These are the activations of a small network on made-up records, seen along a few directions, one row for each record.
Records have a field called Kivo. Each example row is followed by its value.
Other fields move the rows too, some of them a lot.
In the rows, zero is written as 500.
Random noise pushes rows far along 2 fixed directions. That doesn't count. These rows show it; they differ only by the noise:
[465 451 516 525 455 406 559 508 429 456 629 467 483 500 487 512 435 514
 483 492 480 464]
[591 566 596 666 542 513 487 465 431 452 574 504 516 435 540 580 705 615
 458 572 466 524]
[443 536 524 503 494 424 521 604 395 524 457 491 639 446 492 662 701 426
 338 606 337 302]
[405 453 489 459 443 375 566 577 410 495 556 466 555 496 469 568 476 427
 414 523 407 353]

[511 575 561 547 594 489 512 616 448 604 334 433 551 444 595 524 606 523
 501 621 426 457]
d8
[473 477 464 484 488 484 463 609 520 545 297 500 611 482 509 654 679 380
 326 637 398 395]
d10
[417 531 522 467 532 462 549 437 562 566 474 481 442 523 467 508 407 551
 511 488 589 541]
d4
[460 550 511 607 503 541 552 400 561 585 384 496 470 455 474 603 527 466
 556 496 611 532]
d4
[638 666 555 668 542 592 380 455 494 453 496 539 489 491 534 528 708 681
 482 573 446 590]
d7
[408 469 408 482 472 445 564 531 494 586 495 381 485 545 442 518 418 415
 427 495 473 430]
d9
[298 401 393 305 421 349 630 576 552 448 496 459 453 559 439 450 161 437
 442 369 554 381]
d4
[413 442 502 416 380 337 536 637 413 490 498 504 536 445 407 505 466 399
 306 497 343 299]
d9
[347 400 429 367 520 470 590 667 527 568 460 529 672 555 466 543 429 322
 407 479 376 301]
d6
[389 443 484 454 542 546 605 617 586 556 454 542 541 568 441 551 459 377
 465 574 432 417]
d6
[572 409 473 425 428 411 518 510 485 403 638 496 485 530 537 503 434 564
 527 485 574 531]
d10
[366 464 449 463 482 502 653 427 515 617 333 355 517 610 372 583 394 213
 542 507 438 422]
d5
[441 532 470 474 439 410 502 528 487 479 543 500 499 623 404 473 363 524
 518 524 436 458]
d7
[618 437 578 630 545 600 447 393 486 284 688 548 248 479 515 420 436 710
 734 426 657 755]
d3
[521 589 631 569 531 555 367 543 509 543 410 549 617 474 552 532 813 536
 397 545 439 421]
d2
[472 439 472 478 424 472 567 566 418 479 586 475 446 487 484 496 459 485
 427 404 511 429]
d9
[518 619 516 616 688 603 463 431 517 535 440 402 545 503 467 513 705 504
 479 622 545 609]
d11
[528 561 564 565 563 520 479 603 449 551 368 453 563 427 617 518 602 547
 510 602 438 466]
d8
[470 551 504 646 532 548 533 393 566 584 362 470 455 537 510 536 732 455
 563 573 494 534]
d2
[389 388 467 280 419 329 512 658 477 581 434 483 606 552 440 619 456 336
 373 581 420 309]
d10
[565 575 534 644 645 624 402 471 483 463 395 491 521 443 512 633 794 543
 549 592 456 554]
d3
[542 626 466 604 605 615 504 435 460 462 451 461 604 419 530 545 754 491
 492 634 545 598]
d11
[659 552 572 641 571 575 502 330 556 434 479 445 454 511 537 471 521 547
 546 439 501 687]
d5
[566 533 567 514 601 558 463 589 529 545 462 614 716 430 537 602 751 501
 426 569 374 396]
d6
[501 559 400 552 552 575 518 439 509 514 430 500 424 515 597 488 555 453
 472 569 520 519]
d1
[367 514 402 451 559 452 501 573 495 557 250 458 549 471 386 594 595 321
 421 509 352 381]
d3
[294 511 393 392 480 385 585 603 470 624 391 502 590 634 408 579 451 298
 452 589 392 405]
d7
[508 587 606 568 474 493 411 480 557 505 462 494 566 493 521 471 735 567
 469 561 448 483]
d2
[280 475 321 327 553 398 620 604 492 635 328 436 552 617 486 570 468 190
 388 593 410 223]
d1
[564 579 530 404 444 567 421 618 427 563 475 551 621 398 510 566 697 568
 392 608 450 331]
d8
[568 650 520 571 578 521 497 440 449 559 437 537 512 468 575 599 716 414
 483 593 522 434]
d1
[626 617 519 654 662 596 583 304 523 560 264 465 469 498 515 548 732 493
 473 528 424 662]
d5
[465 543 475 439 502 498 520 588 460 472 456 457 577 456 444 514 601 348
 443 553 548 443]
d11

Which value of Kivo does each new row have?
[624 654 521 611 590 589 395 446 489 448 480 545 515 441 611 569 750 589
 434 659 444 457]
d1
[690 584 705 721 514 620 338 367 554 392 649 512 431 489 597 361 683 791
 595 451 615 694]
d2
[546 486 582 538 476 462 483 570 423 444 531 487 520 427 625 423 410 607
 596 514 497 511]
d8
[502 580 571 490 527 481 487 672 419 526 373 429 625 433 594 552 657 514
 452 636 375 347]
d8
[307 353 384 312 442 417 597 525 515 539 370 423 583 563 448 557 293 252
 454 529 344 431]
d5
[420 525 387 612 614 581 555 487 523 581 232 434 492 486 441 603 664 327
 528 518 486 525]
d3
[454 568 527 623 599 530 537 381 563 654 377 472 445 572 536 513 745 472
 557 555 514 602]
d2
[547 658 553 489 525 533 382 592 402 489 382 614 656 392 586 698 863 416
 310 724 327 223]
d1
[436 489 505 471 552 503 476 516 470 469 501 484 593 456 433 456 518 435
 443 573 531 501]
d11
[571 589 468 538 544 466 528 438 467 492 524 546 394 505 599 442 567 495
 497 476 533 531]
d1
[395 519 441 476 472 491 541 644 471 487 456 538 558 666 441 547 398 439
 450 545 467 425]
d7
